baza: [127 182  85  81 101 147]
vemo: [155  82 154 138 133 140]
gapev: [ 94 169 118 150 140  94]
rut: [178 169 116 115 111 145]
nos: [103 187 107 138 131 102]
diff gapev: [ 94 169 117 150 140  94]	2, [118]
len: [103 187]	2
len: [103 187 107 138 131]	5
len: [103 187 107]	3

vez: [152 142 134 127]
nepar: [133 137  94 150]
Zaso: [176 176 123  83]
moga: [146 147  93 136]
tibe: [136 146 141 129]
ked: [124 127 151 135]
Birep: [116 131 132 127]
Gep: [177 159 140  99]
len: [136 146 141]	3
len: [133 137  94]	3

mifas: [154 126 143 141  77 137 129]
labuf: [149 120 133 105 176 118 130]
Balur: [154 126 143 132 178 123 118]
Lemis: [113 119 112  83 115 120 149]
diff mifas: [154 126 143 141  77 136 129]	5, [137]
len: [154 126 143 132 178 123 118]	7
len: [154 126 143 132 178 123]	6
len: [154 126 143 132]	4
len: [149 120 133 105 176 118]	6
len: [113 119 112  83 115 120 149]	7

vibur: [147  78  92 184]
Bilum: [117 113 143 119]
Debab: [121  94 107 161]
Kinag: [128 127 141  96]
Godo: [110 108 136 126]
sifi: [128 127 151  96]
diff sifi: [128 128 151  96]	1, [127]
len: [117 113]	2
len: [128 127]	2
len: [128 127 141  96]	4
diff Debab: [121  94 108 161]	2, [107]
len: [128 127 141]	3

Fetu: [118  75 166 171 100 155 167 130 138  72 138]
rodir: [ 86 130 176  86  78 150 178 116 179 159 175]
tid: [138 120  99 126  90 167  91 152 104 177 111]
bomo: [151 115 119  84 108 146  99  73  79 149 155]
zin: [ 94 144 123 160  78  93  79 156 128 156 152]
lati: [101  89 159 156 178 169 126 120 112 165 104]
fesu: [139 106  94  92 126 161 170 113 184 157  97]
vemob: [165 128 176  86 146 134 126 179 123 169 108]
Nube: [101  89 159 156 178 169 126 120 112 117 184]
bem: [139 106  94  92 126 161 128 113 184 157  97]
fiv: [ 92 160 111 116 109 101 146 103 174 156  72]
gano: [165 128 176  86 146 134 163 179 123 169 108]
diff Fetu: [119  75 166 171 100 155 167 130 138  72 138]	0, [118]
diff bem: [139 106  94  92 126 161 129 113 184 157  97]	6, [128]
diff vemob: [165 128 176  86 146 134 126 180 123 169 108]	7, [179]
len: [118  75 166 171 100 155 167]	7
diff Fetu: [118  75 166 170 100 155 167 130 138  72 138]	3, [171]
len: [165 128 176  86 146 134 163 179 123 169]	10
diff Nube: [101  89 160 156 178 169 126 120 112 117 184]	2, [159]

Pumus: [135 138 136 137 135 137 134 134 136 132 135 134 132 133 135 134 135 132
 131 137 133 137]
Ruva: [130 131 132 131 134 132 133 134 133 138 132 135 141 135 134 136 133 133
 139 133 133 130]
Fisi: [133 132 134 133 134 134 133 135 133 135 135 133 136 134 135 134 134 133
 135 134 134 133]
Dab: [131 132 135 133 136 141 131 132 134 134 139 135 138 135 157 137 136 131
 133 137 131 131]
rotat: [139 138 140 138 137 143 133 132 136 131 140 136 131 134 148 133 136 131
 131 138 132 137]
Fulo: [142 138 141 140 137 147 132 132 135 132 142 136 131 135 153 134 136 131
 130 139 132 139]
rig: [133 134 133 134 132 132 136 133 133 134 131 133 133 134 130 132 133 135
 135 132 136 136]
noro: [149 142 142 141 136 136 137 134 135 130 139 134 129 133 134 131 136 133
 131 137 135 145]
lil: [130 131 130 131 132 130 135 135 132 139 131 132 140 132 128 134 132 143
 142 131 137 131]
mot: [131 130 131 131 132 131 134 135 132 138 131 133 141 134 131 135 132 135
 140 132 134 130]
lum: [133 133 138 136 139 154 130 132 136 133 143 135 136 136 177 137 137 130
 131 141 130 132]
mafip: [143 140 133 137 132 132 140 136 133 132 131 133 130 132 128 131 134 138
 133 133 139 144]
diff noro: [149 142 142 141 136 135 137 134 135 130 139 134 129 133 134 131 136 133
 131 137 135 145]	5, [136]
len: [135 138 136 137 135 137 134 134 136 132 135 134 132 133 135 134 135 132
 131 137 133]	21
diff Pumus: [135 138 136 137 135 137 134 135 136 132 135 134 132 133 135 134 135 132
 131 137 133 137]	7, [134]

totam: [125  99 116 112 117 135 125 125 118 126 133 140 106 130 121 128 119 110
 108 110 135 126 129 143 134 123 120 139 110 110 132 126 111 104 130 119
 138 105 117 107 134]
zigu: [125 175 160 125 124 124 161 133 127 141 118 122 173 113 114 127 140 170
 159 157 125 115 115 134 126 144 141 123 140 127 131 165 176 159 122 124
 135 145 131 181 121]
Fek: [125  99 116 112 117 135 125 125 118 126 133 140 106 130 129 128 119 110
 108 110 135 126 129 143 134 123 120 139 110 110 132 126 111 104 130 119
 138 105 117 107 135]
fufa: [120 141 122 125 115 118 111 127 114  94 140 118 124 142 134 130 118 147
 104  85 134 133 118  96 129 114 133 132 117 120 136 109 137 119 135 111
 103 121 116 136 107]
kig: [127  71  92 140 125 132  99 142 137 144 132 135 114 133 130 135 133  79
 108 137 138 127 147 133 134 147 115 136 149 134 125 101  93 121 132 137
 146 119 145  92 133]
diff zigu: [125 175 160 125 124 124 161 133 127 141 118 122 173 113 114 127 140 170
 159 157 125 115 114 134 126 144 141 123 140 127 131 165 176 159 122 124
 135 145 131 181 121]	22, [115]
diff kig: [127  71  92 140 125 132  99 142 137 144 132 135 114 133 130 135 133  79
 107 137 138 127 147 133 134 147 115 136 149 134 125 101  93 121 132 137
 146 119 145  92 133]	18, [108]
diff Fek: [125  99 116 112 117 135 125 125 118 126 133 140 106 130 129 128 119 110
 108 110 135 126 129 143 134 123 120 139 110 110 132 126 111 104 130 119
 138 105 118 107 135]	38, [117]
diff fufa: [120 141 122 125 115 118 111 127 114  94 140 118 124 142 134 130 118 147
 104  85 134 133 118  96 129 114 133 132 117 120 136 109 137 119 135 111
 103 120 116 136 107]	37, [121]
len: [125 175 160 125 124 124 161 133 127 141 118 122 173 113 114 127 140 170
 159 157 125 115 115 134 126 144 141 123 140 127 131 165 176 159]	34
diff totam: [125  98 116 112 117 135 125 125 118 126 133 140 106 130 121 128 119 110
 108 110 135 126 129 143 134 123 120 139 110 110 132 126 111 104 130 119
 138 105 117 107 134]	1, [99]
diff Fek: [125  99 116 112 117 135 125 125 118 126 133 140 106 130 129 128 119 110
 108 110 135 126 129 143 134 123 120 139 110 110 132 126 111 104 130 118
 138 105 117 107 135]	35, [119]

desed: [ 86 137 120 118 114 136 133 168 118]
duvi: [143 144 152  72 110 109  87 146  95]
disud: [137 125 123 140 118 115 112 148 108]
rudug: [125 143 131 139 126 171 146 144  82]
naso: [111 125 143 167 154 121 105  99 150]
vubuv: [140 116  79 129 108 133 168 104 136]
zirir: [129 137 120 118 114 136 133 168 118]
rus: [110 140 124 146 133 159 121 156 105]
gel: [ 97 118 152 175 151 123 122  81 138]
Vunes: [142 129 111 125 131 114 118 133 134]
len: [143 144 152  72 110 109  87 146]	8
diff naso: [111 125 143 166 154 121 105  99 150]	3, [167]
diff vubuv: [140 116  79 128 108 133 168 104 136]	3, [129]
diff gel: [ 97 119 152 175 151 123 122  81 138]	1, [118]

parap: [127 120 128 129 157 139 129 131 120 171 172 147 127 154 127 150 148 112
 102 134 174 172 149 117 102]
Peza: [128 129 157 139 129 131 120 171 172 147 127 154 127 150 148 112 102 134
 174 172 149 117 102  98  84]
kisiv: [128 129 157 139 129 131 120 171 172 147 127 154 127 150 148 112 134 174
 172 149 117 102  98  84 147]
fus: [157 139 129 131 120 171 172 147 127 154 127 150 148 112 102 134 174 172
 149 117 102  98  84 147 120]
pul: [138 127 120 128 129 157 139 129 131 120 171 172 147 127 154 127 150 148
 112 102 134 174 172 149 117]
vota: [120 128 129 157 139 129 131 120 171 172 147 127 154 127 150 148 112 102
 134 174 172 149 117 102  98]
diff kisiv: [128 129 157 139 129 131 120 171 172 147 127 154 127 150 147 112 134 174
 172 149 117 102  98  84 147]	14, [148]
len: [157 139 129 131 120 171 172]	7
len: [157 139 129 131 120 171 172 147 127 154 127 150 148 112 102 134 174 172
 149 117 102]	21
len: [138 127 120 128 129 157 139]	7
diff parap: [127 120 128 129 157 139 129 131 120 171 173 147 127 154 127 150 148 112
 102 134 174 172 149 117 102]	10, [172]

gezef: [140  97 150 179  70  96 116 137]
topir: [124 106 127 138 105 113 132 108]
befaf: [140  97 150 179  70  96 116 143]
diff gezef: [140  97 150 179  71  96 116 137]	4, [70]
diff topir: [124 106 127 138 105 113 132 107]	7, [108]
diff topir: [124 106 127 138 105 113 132 109]	7, [108]
len: [140  97 150 179  70  96 116 137]	8
diff befaf: [140  97 149 179  70  96 116 143]	2, [150]
len: [140  97 150 179  70]	5
len: [140  97 150 179  70  96]	6

Sis: [127 132 133 126 158 172 139 168 152]
daf: [131  81 131 127 130 130 127 115 160]
fedis: [128 129 128 127 128 130 129 127 128]
tusu: [127 132 133 126 143  78 144 116 127]
Pitel: [131  81 138 127 130 130 127 115 160]
diff Pitel: [131  81 138 126 130 130 127 115 160]	3, [127]
diff fedis: [128 130 128 127 128 130 129 127 128]	1, [129]
len: [131  81 131 127 130 130 127 115]	8

